A small network was shown many inputs. Here are its activations along a few directions, one row for each input.
Each table varies a few parts of the input and shows all the possible inputs, shuffled.
Descriptions start from the smaller parts, as in this example, which fits no table here: one of 3 separate values, together with either a single point or one of 11 places around a ring or (one of 4 places along a line, together with one of 8 places around a ring).
Shared parts are said once, and a part with two or three values counts as separate values.

Table:
x1: [ 22  17  -2 -20 -38 -11   7  29 -10   8   6]
x2: [  8  10 -12 -18 -59  -1   1 -22   3  43  -8]
x3: [ 51 -17  -5 -21   4 -20  -9 -13  23  -2   3]
x4: [-31  30  20 -19  -5   8 -20 -21 -16  -2 -14]
x5: [  8  25 -29  -4 -61  -6   8  13  -3  27  -2]
x6: [-16 -23  11  21  16  16  43 -23   7   7  -7]
x7: [-26   0 -27  21 -43  -8  12  12 -32  23 -24]
x8: [ 43 -11   6   4  19   6   5  43  29  -8  40]
x9: [ -5  24 -16   8  33 -12 -24   4   5 -46  -2]
x10: [ -3   9   0  -7  35  -5 -30 -31  10 -30  -8]
x11: [ 50  -2 -20  -6   1 -26  -2  22  17 -18  11]
x12: [-43  37  -7  -2 -29  13 -19 -38  -9  17 -21]
x13: [ 22   1  14 -35 -37  -6   1  -6  -4  24  -1]
x14: [  9 -54  22  13  42   8   5   6   4   5  16]
x15: [ 44 -28  21 -12  22  12  -1   9  35   7  33]
x16: [-12  13   9  14  50  20 -15  26  18 -36  32]
x17: [-11  -2  24   0  53  27 -22  -9  22 -20  24]
x18: [ 15 -43  -3   4  24 -24  -4 -16  -8  -6 -15]
x19: [-13  -8   0   5 -18 -14  12  29 -40   4 -16]
x20: [-27 -15  -9   8 -41  -4   6 -23 -24  38 -29]
x21: [-32  45   4  -6  -6   4 -14  14 -22 -18  -8]
x22: [-36  29  12   7  28  31  16 -37  26 -14   0]
x23: [  7 -38   6  28  40   3  11  42  -3 -11  22]
x24: [ 15 -28 -20  19  23 -29   3  20 -13 -23  -9]
x25: [ 20   2   9  -5  -6  20  38 -21  35  10  14]
x26: [-43  52 -24  11 -30   9 -13  -3 -16   2 -15]
x27: [-13 -24  17  -8 -17 -10   5  -7 -32  19 -22]
- Changing only one part turns x14 into x17. The same change can be made to x18. Which row results? => x10
- What is each input in this table made of? => one of 3 separate values, together with either a single point or (one of 2 separate values, together with one of 4 places along a line)
- Change only the choice among 2 separate values in x21. List by row number the other rows that result. => x4

Table:
x28: [-25  36  -5  -3  10  10 -19 -20  15 -15   3]
x29: [-49  39  -2   2 -11  10 -24 -14 -24  -4 -23]
x30: [-22 -21  -6   3 -40 -15  21  -3 -36  30 -30]
x31: [ 36 -58  11   9  46 -13   9  15   5  -8  12]
x32: [-14  22  11   1  23  17 -13 -24  27 -19  11]
x33: [-35  15  15  13  34  22 -16 -13   5 -18  -3]
x34: [ 44   0  11 -11   4   1   4  17  34  -4  27]
x35: [-32  40  -4 -17 -41  11  -6 -38  -1  20 -14]
x36: [-43  16 -10  19 -13  -2  -1  -2 -40  -3 -24]
x37: [-40   6 -10  27  18   2   1   3 -22 -13 -12]
x38: [ 10  33 -10 -14  -2   7  -8  -6  24  -9   7]
x39: [ 37 -24 -13  -3  -9 -10   5  25   9  11  17]
x40: [ 31 -20 -11 -16 -60 -11  19   8  -7  46   0]
x41: [ 27  18  -3 -28 -61  -7  12   4   7  36   3]
x42: [-17 -25  -8  16  11 -14   7  15 -19  -5 -14]
x43: [  7  43 -11 -22 -32   3 -10 -11   6   0  -6]
x44: [ 24 -40 -10  11   2 -23  10  16  -9  11  -5]
x45: [ 21 -31 -10   4 -29 -28   8  11 -27  21 -17]
x46: [ 49 -42   9  -4  35   0   4  24  22  -9  35]
x47: [ 29  24  -5 -22 -41 -12  -3  15   5  10   7]
x48: [-29  -9   5  30  32  11   6   0 -10 -17  -4]
x49: [-29  46  -6 -11 -21   6 -21 -25  -2  -5 -10]
x50: [-20 -16  -8   9 -20 -19   5   9 -38   4 -26]
x51: [-52  34   1  -4 -31  15  -9 -27 -22  20 -28]
x52: [-46  10  -8  14 -33   3  15 -14 -38  22 -28]
x53: [-45  29  -1   9  20  14 -21  -9  -6 -13 -11]
x54: [ 22  19   6 -10  12  15  -2 -10  35 -13  15]
x55: [ 19 -36  -8  -2 -49 -24  24  -1 -26  47 -21]
x56: [ 24  16  12 -15  41  17  -7  -8  37 -29  27]
x57: [ -4 -43  13  14  54  -4   7  13  -5 -24   4]
x58: [ 47 -39   3   1   6  -2  10  22  20   7  24]
x59: [  5  38  -9 -28 -53   8   6 -23   8  26 -10]
x60: [ 46  -3  17 -16  34   3  -2  19  36 -20  38]
x61: [-28 -12  11  24  60  13   1   1  -8 -31   6]
x62: [ 35 -55   5  15  17 -15  14  13   3   7   2]
x63: [ 34 -15 -13 -10 -40 -15   3  20  -9  20   5]
x64: [ 32  14  -5 -14 -10  -7  -1  20  23   0  19]
x65: [-12  19  17  -3  51  19 -18 -23  28 -34  23]
x66: [-33  12  21   8  61  23 -21 -11   7 -32   8]
x67: [ -6 -40   7  19  25  -6  12  11  -7  -9  -7]
- What is each input in this table made of? => one of 5 places along a line, together with one of 8 places around a ring
- Changing only the place on the line of 5 turns x35 into x28. The same change can be made to x55. Which row results? => x44
- Change only the place on the ring of 8 in x60. List by row number the other rows that result. => x31, x46, x56, x57, x61, x65, x66
- A walk changes only the place on the line of 5. It starts at x60 and steps to x34. List the rest of the walk in order. => x64, x47, x41
- Change only the place on the line of 5 in x40. List by row number the other rows that result. => x39, x46, x58, x63

Table:
x68: [ -5 -11  -8  15 -11 -12   8  20 -22  10 -12]
x69: [-7 12  8 -3 17 10 -1 -6  5 -7 10]
x70: [ -6  32  -3  -2  13  11 -15  -5   7 -20   5]
x71: [ -9  14  -1  -8 -19   3   3  -8  -8  12  -3]
x72: [ -7 -17  -9   6 -14 -12   6  12 -22   5  -7]
x73: [ 56  -9  -7 -22 -27 -11   9  17  20  17  18]
x74: [  1 -18  10   5  23   4  -3   2  -1  -7   1]
x75: [ -7   2  -2  -1 -21   6   7 -12   0  16  -4]
x76: [-10  21   2  -6 -25   1  -4  -7  -1   4  -8]
x77: [ -4 -16  -1  18  26  -4   1  20  -7 -11  -2]
x78: [ 56 -12   5 -14   8  -5   2  18  33  -4  30]
x79: [-11  24   1  -7  15   6 -14  -5  14 -12   7]
x80: [ -6 -22  -2   9  22  -4  -1  12  -7 -16   4]
x81: [ -1  -9   6   3  22   4   7  -5   7 -11  -1]
x82: [-13  26  -8 -13 -22  -1 -10  -6   1   7  -7]
x83: [ -3  -5  -3  -2 -14  -4  13  -7  -7  10 -14]
x84: [  0 -14  -5   9 -12 -16   6   0 -19  11  -9]
x85: [  1 -19   2  12  24  -8   0   1  -3 -11   2]
x86: [-5 -1  6  5 15 13  2 -9 13 -4 10]
x87: [  0 -14   2   1 -13  -4   4   1 -17  14 -11]
x88: [ -2  -9   8   3  20   9  -3 -11  11  -2   4]
x89: [ -7  18  10   0  11   8  -8  -5  11 -15   6]
x90: [ -9  34 -13  -7 -24   4 -11  -7  -5  -1  -8]
x91: [ -3  -5  -1  -3 -15   1   2 -13  -3  18 -10]
- Changing only one part turns x73 into x78. The same change can be made to x72. Which row results? => x80
- What is each input in this table made of? => one of 2 separate values, together with either a single point or one of 11 places along a line
- Change only the place on the line of 11 in x88. List by row number the other rows that result. => x69, x70, x74, x77, x79, x80, x81, x85, x86, x89
- Change only the choice among 2 separate values in x76. List by row number the other rows that result. => x89

Table:
x92: [ 13 -44   9  -1  26 -14   1 -23   4   0  -3]
x93: [ 26 -14 -14  -9 -46 -16   8  -9  -4  35 -16]
x94: [-12 -43  17  11  41  -1   1 -15 -15  -3 -10]
x95: [-48  32   9  12  11  20  -8 -25  -5 -13 -15]
x96: [-30 -23   0   7 -24  -4  11  -9 -39  27 -29]
x97: [ 42 -35   3  -6  18 -12  -2 -14  22   4   3]
x98: [-40  42  -1   7  13  27  -1  -9  12 -16   6]
x99: [-17 -27  18  28  44   8  11  -1  -4 -13  -2]
x100: [ -3 -23  -7  -5 -39 -18  11 -17 -21  29 -22]
x101: [-18  15   1 -18  -7  -3 -18 -46   4  -1 -16]
x102: [  3   3 -33  10 -25 -40 -14  47 -43 -11 -18]
x103: [ 15 -16  13  12  35  19   5  23  21 -12  35]
x104: [-34  -7   1  25 -20   5  21   5 -29  17 -20]
x105: [ 19 -20 -17  13  40 -34 -24  41 -16 -44   1]
x106: [ 24  36   0 -30 -15   4  -9 -19  24  -5  10]
x107: [-10  42 -25  -2   9 -25 -43  15 -19 -42 -12]
x108: [-26   4 -10  19 -19  13  28  22 -12  15   1]
x109: [-43  15   9  -5   9  11 -17 -38 -14  -3 -23]
x110: [ -9 -18   6  23  46  17  17  16  14 -17  19]
x111: [-16  46   5  -4   4  28 -13  -2  19  -9  22]
x112: [  7  44   8 -23  -8  14 -13  -1  28  -4  17]
x113: [ 12  24  -5 -22 -14  -1 -21 -38  20   4 -10]
x114: [ 21   6   0 -10 -42  -1  17  30   3  27  11]
x115: [ 38  -2  -9 -18 -48 -11  20  11  -1  27   4]
x116: [ 37 -18  16  -7  23   6   5  23  30  -7  30]
x117: [ -2   7  -3   8 -29  14  16  28  -5  22  17]
x118: [ 53 -26   8 -15  17  -6   9   5  26  -6  23]
- Changing only one part turns x113 into x97. The same change can be made to x106. Which row results? => x118
- What is each input in this table made of? => one of 3 separate values, together with either a single point or one of 8 places around a ring
- Change only the place on the ring of 8 in x104. List by row number the other rows that result. => x93, x96, x100, x108, x114, x115, x117
- Change only the choice among 3 separate values in x99. List by row number the other rows that result. => x95, x104

Table:
x119: [  7 -15   3   0  -2  -5   4  -1  -5   6  -2]
x120: [  8 -11   4  -1  -5  -2   7   2  -3   7   3]
x121: [ -7   6   7   5  26   7  -9   2  10 -20   7]
x122: [-40  29 -12  -1 -45  -2  -2 -19 -29  19 -31]
x123: [ 12 -10  -3  -1  -8  -7  10   9  -3   4   1]
x124: [-2  0  3  8 17  6  0  1  3 -9  4]
x125: [ -1   8   4  -4  21   7  -7  -3  10 -13   8]
x126: [ 11 -14  -4   0  -6 -10   8   6  -5   3  -3]
x127: [-33  39 -12  -9 -51   1  -5 -20 -20  21 -24]
x128: [ 5  7  3  1 14  5 -4 -3 11 -9  7]
x129: [10 -1  2 -5 -2  0  2 -2 11  5  4]
x130: [ 16  -7  -3  -4 -10  -6   7   8   1   4   0]
x131: [-40  33 -11  -2 -48   2   0 -17 -27  21 -27]
x132: [12 -9  4 -4 -6 -1  3  1  2  6  2]
x133: [ -8   1   5   3  24   8  -3   0   2 -12   5]
x134: [ -4  10   7   1  24   6 -10   0  13 -20  10]
x135: [ 15 -13  -5   0 -13 -10   6  16  -6  11   2]
x136: [-12  -1   7   9  30   3  -8   1   3 -20   3]
x137: [ -9  -3   4   4  26   4  -5  -2   0 -13   1]
x138: [ 23  -5  -6  -7 -17 -10   2  12   1  10   5]
x139: [ -4   3   5   0  22   9  -7  -1   6 -13   6]
x140: [  1 -13   2   3   4  -2   4  -1   1   5  -3]
x141: [ 2 -9  3  2  2  1  7  1  3  6  1]
x142: [15 -4  4 -8 -8 -2  2 -2  5  7  5]
x143: [ 2  2  3  5 16  7 -4 -1  7 -9  4]
x144: [ 20 -10  -6  -3 -15  -9   2  14  -2  10   2]
x145: [ -3  -4   2   9  20   2  -2  -2   1 -10   0]
x146: [-11   3   8   8  27   6  -6   3   6 -19   7]
x147: [ 7 -6  3 -2  0  2  3  0  8  5  1]
x148: [-36  35 -12  -6 -49   3  -4 -18 -23  20 -27]
x149: [-1 -7  0  4  9  3  2  1  3 -4  7]
x150: [ -2 -11  -1   5  11  -1   0  -1   1  -5   3]
x151: [ 14 -17  -6   1 -11 -13   4  13  -8   9  -2]
x152: [ 3 -4  0  1  8  4 -2  0  7 -4  7]
x153: [ 6  1 -1 -3  6  2 -2 -2 11 -4 10]
x154: [ 19  -3  -3  -8 -12  -8   6   6   5   4   3]
- What is each input in this table made of? => one of 4 places along a line, together with either a single point or one of 8 places along a line
- Changing only the place on the line of 4 turns x127 into x148. The same change can be made to x134. Which row results? => x121
- List by row number the other rows that have the place on the line of 4 in common with x123. => x120, x124, x131, x133, x135, x141, x146, x149
- A walk changes only the place on the line of 4. It starts at x151 and steps to x135. List the rest of the walk in order. => x144, x138
- List by row number the other rows that have the place on the line of 4 in common with x137. => x119, x122, x126, x136, x140, x145, x150, x151

Table:
x155: [ 30 -54  -3  15   7 -16  25  27  -5   8   7]
x156: [ -8 -51  16  21  41  -3  11   4 -13  -5  -4]
x157: [ 61 -27  -4 -17  -2 -21   2  19  17   3  19]
x158: [-34  51   1 -12  -4  21 -15 -39  13  -7  -7]
x159: [ 40   7  10 -16  12  13  -2  14  41  -6  37]
x160: [-44 -13   0  14 -15  -1   5 -16 -39  19 -31]
x161: [-17  -5   5  22  59   4 -13  16  -4 -40   7]
x162: [ -6 -14 -16   9 -47 -15  20   7 -30  33 -23]
x163: [  5  47  -1 -25 -44  13  -1  -8  14  17   8]
x164: [ 25  12 -14 -23 -58 -19  -2  -2  -7  26 -13]
x165: [-57  34  -9  14   1   4 -16  -4 -26 -16 -20]
x166: [  5  13  15  -2  51  19 -14 -18  38 -31  22]
- What is each input in this table made of? => one of 2 separate values, together with one of 6 places around a ring
- Changing only the choice among 2 separate values turns x159 into x163. The same change can be made to x166. Which row results? => x158
- Change only the choice among 2 separate values in x165. List by row number the other rows that result. => x161
